Each row below holds a small network's activations on one input, seen along a few directions.
In each table, some parts of the input vary, and every possible input appears once, in random order.
Descriptions start from the smaller parts, as in this example, which fits no table here: one of 6 places along a line, together with either a single point or one of 9 places along a line or (one of 3 separate values, together with one of 5 places around a ring).
Shared parts are said once, and a part with two or three values counts as separate values.

Other details of the inputs shift rows strongly along two fixed directions, in all tables alike. That doesn't count.

Rows:
R1: [ 20   9  43 -29 -10  37  24   3  -5 -46 -88  -8 -29  14]
R2: [-15   1  21  52 -49 -60 -65 -14 -40   5  53  58  13  57]
R3: [ 58 -18  31 -35   3  10  26   9   6 -57 -63 -16 -50   4]
R4: [-54  -4 -24  27 -30 -83 -61 -13   9  26  60  16 -20  56]
R5: [ 41 -18  15 -65 -24 -17  13  16   3  -6 -82 -20 -32 -36]
R6: [ 24  43 -75  12  77  35  27 -30 -18  62  37 -15  95 -81]
R7: [ 28  -7  46 -47  -8  19  56  28  29 -54 -49 -18 -15  35]
R8: [ 30   9  57 -16   3  16  34  58  52 -25 -45  -3 -78 -35]
R9: [-30 -12   9  54 -39 -56 -54 -24   4 -13  70  38  -3  75]
R10: [ 41  50 -56  47  97  64  47 -55 -16   9  66 -12  86 -54]
R11: [-67 -21  20  40 -48 -19 -45 -10 -23  -8  69  44   3  79]
R12: [ 27   4 -68  53  93  98  24 -54 -39  17  60 -15  69 -68]
R13: [  7 -17  10 -63 -12  13  12  -3   2 -13 -86 -24 -58 -27]
R14: [-79   4 -13  22 -29 -62 -72 -26 -30  34  37  45 -25  45]
R15: [-93 -18 -11  20 -37 -50 -48  -1 -20  32  55  24 -13  59]
R16: [ 38 -14  53 -47 -29  21  44  41  13 -36 -59 -16   9  23]
R17: [-66  -8 -19  15 -34 -80 -36   4  -2  23  71  26 -16  64]
R18: [-56 -19   9  62 -50 -28 -64 -26 -14  -5  55  38  -1  71]
R19: [ -10   25  -32   62   93  102   28   -1   11   32   62   -3   42 -116]
R20: [-18 -18  16  53 -57 -50 -63 -10 -13   4  59  37  23  61]
R21: [  33   28  -22   49   75   68   25   21    6   36   66   -8   65 -120]
R22: [ 24  -7  12 -57 -22 -13  15  37  30   3 -89 -40 -10  -6]
R23: [ 14 -10  19 -66 -24  -8  41  51  18   3 -74 -32  -7   4]
R24: [-12  -5   6 -55 -12  15  14  19  29  -8 -93 -44 -35   1]
R25: [ 66 -27  38 -34 -17  10  14  24 -10 -41 -74 -11 -22  -9]
R26: [ 21  25   6 -67   2 -20  28  13  24 -15 -82 -18 -44  -2]
R27: [ 29  24 -89  13  88  37  35 -59  -7  41  66 -25  53 -92]
Each input here is: one of 3 separate values, together with either a single point or (one of 2 separate values, together with one of 4 places along a line).
Changing only the choice among 3 separate values turns R22 into R4. The same change can be made to R20. Which row results?
> R9
List by row number the other rows that have the choice among 3 separate values in common with R14.
> R1, R11, R12, R13, R15, R18, R19, R24

Rows:
R28: [ 31  -7  14  -3  29  60  42  12  20 -33 -18 -26  21 -20]
R29: [ 33  -2  67 -22 -32  17  12  42  21 -46 -94  -3 -47  22]
R30: [ 24  -2 -30 -42  24  12  19  -5 -11  24 -48 -26   1 -58]
R31: [ 23  11 -20 -26  44  62  37  15  22  18 -40 -34   9 -95]
R32: [-50  13 -15  45  15 -11 -21  -4  11  24  66  10  14  -1]
R33: [ 35   4  24  10  18  59  37  14  21 -19 -28 -25  34 -25]
R34: [  8  16 -29  43  17   6 -15 -32 -21  18  37   9  52  11]
R35: [ 19  25   9  -8  38  53  48   6  18 -15 -22  -7   2 -24]
R36: [-30   0  20  -6 -50 -58 -34  -8  -6 -11  -2  36 -39  77]
R37: [-12   2  54 -58 -25  -1  30  60  29 -27 -82 -20 -51  16]
R38: [ 17   3  -5  62  20  20 -21 -22 -36  10  52  27  30 -32]
R39: [-18  -4 -46  26  21   0   2 -36   3  22  58 -16  37   7]
R40: [ 28  11 -40 -46  38  40  33  -6  11  24 -52 -43  23 -74]
R41: [-33   6   0  47   6   5  -8 -15   4   8  77  25  26  13]
R42: [  3   4 -24  43  10   8  -9 -32 -11  16  46  -3  70   9]
R43: [ 59   4   0 -13  18  29  22 -16 -23 -10 -47 -17  23 -33]
R44: [ 54  19 -42  20  20 -59   0   3   5  43  77  11  60 -37]
R45: [ 14   8 -35 -55  36  43  56  13   7  31 -45 -51  46 -50]
R46: [ 31   7  24  -1  16  61  46  27   4 -13 -26 -21  41 -19]
R47: [ 16  24 -28 -36  51  37  56  -6  27   5 -43 -55  34 -40]
R48: [-34  31 -31  43  43   8  -9  -8   4  29  54  10  12 -20]
R49: [ 17   8  -8  -6  40  51  44   8  26  -9 -23 -28 -14 -29]
R50: [-36 -10 -16  51   7   1 -14 -12  10  14  76   6   9   9]
R51: [ 27  -1  41 -67 -36  -8  18   6  15 -42 -93  -8 -48  20]
R52: [ -5   2  31 -78 -29 -22  29  38  19 -21 -95 -31 -35  32]
R53: [-21 -14  47  12 -49 -45 -40   3 -20 -20  11  53 -63  36]
R54: [ 11  -2 -36  28  20   7 -21 -43 -25   3  50   8  41  -4]
R55: [-37 -26  24   1 -54 -59 -60  22 -15  14  -3  39 -69   7]
R56: [-47 -27  36   6 -56 -39 -26  29   4 -10  21  20 -48  64]
R57: [ -3 -15  31  11 -68 -55 -62 -10 -17 -16 -12  31 -23  55]
R58: [-39  24 -44  25  19 -33 -27 -26  -9  33  45  11  14  16]
R59: [ 59  16  11   5  39  80  39   1   9 -17 -38 -24  32 -67]
R60: [-20 -31  25   1 -58 -54 -41  -2  -4 -29   4  19 -19  81]
R61: [-10  -5 -11  40  23  31   5  -1 -19   2  73  11  52   5]
R62: [ 17  -8 -35  28  25   0 -18 -43 -45   5  49  14  33  -8]
R63: [ 31 -23  25 -63 -28 -19  16   8   3 -34 -92 -23 -70  11]
R64: [  4  11 -34  20  25  -4  -6 -50 -38  18  51  20  29 -13]
R65: [-30  11 -18  43  19 -21 -34 -15 -23  26  60  28 -11 -25]
R66: [ 37 -20  60 -38 -31  17   6  32  17 -63 -81  -4 -59   7]
R67: [-41 -26  12 -14 -60 -60 -27   7  -6  -4   8  10 -32  80]
R68: [-31   0 -52  12  16  -9 -14 -21   0  51  44 -12  47 -18]
R69: [ 51  18 -12  46  31 -33  -1  28  15  39  97  21  44 -60]
R70: [-38  -1  10 -11 -50 -75 -57  -5  -2   0 -10  22 -50  44]
R71: [-45  -1  31  10 -46 -55 -56  16   8  -6   2  32 -66  27]
R72: [ 25 -17  25 -64 -34 -12  13  10  23 -37 -93 -28 -64  15]
R73: [ 33  14 -37 -29  52  47  57 -15  17  -1 -38 -49  13 -29]
R74: [-49  -5 -22  37   2  -7 -30   2   8  44  63  10  20 -17]
R75: [-21 -19  40  22 -44 -33 -46  17  -4 -32  10  40 -50  66]
R76: [  3  -5  67 -54 -35  14  43  50  21 -43 -71  -3 -40  31]
R77: [  9  -4  44 -74 -40  -7  42  28  12 -36 -84 -14 -25  46]
R78: [-38   6 -52  17   6 -29 -35 -20 -12  52  42  10  19   1]
R79: [-53 -12  21   3 -50 -51 -54  31   9  16  -4  32 -61  32]
R80: [ 21  12  -6 -31  23  33  54 -14  18 -13 -30 -29  32  -8]
R81: [ 61  -2   1  -7  54  71  46  -1 -11 -28 -28 -19  11 -64]
R82: [-28  -8  47  12 -55 -38 -44   5   1 -22  12  48 -56  41]
R83: [ 39   6 -15 -22  34  37  34 -11   0 -21 -37 -25  20  -3]
R84: [-30  -7  10 -11 -43 -80 -53  -6 -22   2 -11  27 -56  39]
R85: [ -1   6 -23  32   5   8  -1 -18 -28  22  46   1  76  17]
R86: [-17 -12 -19  48  10  -9 -28 -23 -22  15  68  23 -17 -14]
R87: [-53  -5 -20  24  -3  -7 -23  15 -10  49  63  15  25  -9]
R88: [ 42   1 -15 -37  37  57  64   2  -4 -18 -33 -42  54 -14]
R89: [-12   0 -28  46  24  19 -14 -24   0  16  66   6   5 -29]
Changing only one part turns R51 into R82. The same change can be made to R39. Which row results?
> R50
Changing only one part turns R73 into R49. The same change can be made to R40. Which row results?
> R31
What is each input in this table made of?
> one of 2 separate values, together with either a single point or (one of 5 places along a line, together with one of 6 places along a line)
Which other rows does R46 become when the choice among 2 separate values takes its other values? List them by row number.
> R85
Which other rows does R34 become when the place on the line of 6 takes its other values? List them by row number.
> R36, R58, R73, R78, R83
Which other rows does R28 become when the place on the line of 6 takes its other values? List them by row number.
> R32, R33, R41, R50, R74
